Each row has a name. Each question is about the rows just above it.

[ 86 120 172 104  88  99 138 104 140 104 132 174 119 121  76]  tino
[100 148 110 150 135 175 148 148 161 148 125 162 127 125  76]  Gov
[130 131 119 134  78 193 157 128 107 159 122 126 109 171  67]  runi
[ 93 123 181 103  85 100 137 106 118  80 130 173 118 123  82]  sevag
[130 131 119 134 120 193 157 128 107 159 122 126 109 146 108]  Fal
[129 128 110 132  79 187 142 128 119 153 134 134 117 164  58]  pip
[ 93 123 181 103  85 100 137 106 143  80 130 173 118 123  82]  molez
The entry that follows [88]: : [99]
Repeated in tino: : [104]
[129 128 110 132  79 187 142 128 119 153 134 134 117 164  58] is in which row? : pip
The entry that follows [86]: : [120]
The entry that follows [162]: : [127]
Whose row is [130 131 119 134 120 193 157 128 107 159 122 126 109 146 108]? : Fal
The value that molez holds more than once: : [123]

[113  73 113 124 110 133 158 116 143 120 122 103] : Duzet
[ 78 120  93 111 160  76  56 138 134 169 147 125] : zavi
[ 99  96 115 164 120 108 172 101 155 147 136  68] : lebuv
[161  97 130 112 171 153 129 115 140 104 157 110] : Vaziv
[ 58  98  85 125 193 110 162 154 127 162 172 130] : leg
[125 146 179 120 161 109 115 117 116  89 138 119] : rogeg
[137 107 115 126 175 139 119  95 101 131 151 135] : dun
[131 128 122 122 113 142 128 140 138 133 112  86] : Parev
[ 88  93 118 121 119 144  99 155 120  72 131 135] : Tedon
[182 142 140 132  95 138 138 159 161 128 140 195] : mume
[158 139 147  95 151 133 127 139 136 142 125  85] : zif
What comes right after [129] in the named rows? : [115]
Where do [ 88  93 118 121 119 144  99 155 120  72 131 135] appear? : Tedon
What comes right after [109] in the named rows? : [115]
What comes right after [164] in the named rows? : [120]
The entry that follows [118]: : [121]
Which value appears more than once in Duzet? : [113]

[129 125 129 128 128 128 128 128 129 128 129 128 127 128 129 125 128 129
 131 125 128 128 119 131 129 130 118 128 126 110 164 129 125 127  85 130
 131 117 101 149 128 123 115 130] : ruvu
[129 123 161 126 146 126 115 127 133 131 126 128 124 127 129 123 124 135
 132  86 127 127 168 117 125 148 112 128 118 123 138 131 128 126 148 128
 119 119 108 132 129 150 131 125] : gedut
[139 128 117 131 112 128 111 128 133 126 113 127 119 130 131 156 132 129
 140 114 125 130 164 147 124 132 112 129 118 176 134 131 123 129 137 129
 118 131 102 121 125 106 139 128] : fori
[138 131 123 129 138 129 120 128 133 125  65 128 121 129 126 148 126 130
 131 104 124 126 123 119 130 138 137 126 131 132 124 129 147 130 110 130
 102 129 148 128 128 134 136 127] : Siru
[129 130 129 128 128 128 128 128 129 128 129 128 127 128 129 125 128 129
 131 125 128 128 119 131 129 130 129 129 129 127 125 128 130 128 126 128
 123 129 127 129 128 131 128 128] : Mos
[129 130 129 128 128 128 128 128 129 128 129 128 127 128 129 125 128 129
 131 125 128 128 119 131 129 130 129 129 129 127 125 128 130 128 124 128
 126 130 128 128 128 126 126 128] : felu
[131 110 104 127 110 127 147 126 128 127 129 125 102 129 122 151 127 130
 115 167 126 127 131 103 126 127 121 124 124 100 134 126 101 126 131 128
 160 134 107 156 129 131 127 127] : vapu
[139 118 115 127 128 129 155 126 121 137 122 128 101 126 129 169 119 126
 136 118 125 127  94 107 132 125 158 127 130 126 157 127 128 128 115 127
 117 135 158 151 127 112 117 127] : zus
Where do [129 130 129 128 128 128 128 128 129 128 129 128 127 128 129 125 128 129
 131 125 128 128 119 131 129 130 129 129 129 127 125 128 130 128 126 128
 123 129 127 129 128 131 128 128] appear? : Mos
Which row holds [139 128 117 131 112 128 111 128 133 126 113 127 119 130 131 156 132 129
 140 114 125 130 164 147 124 132 112 129 118 176 134 131 123 129 137 129
 118 131 102 121 125 106 139 128]? : fori
Right after [155] comes : [126]

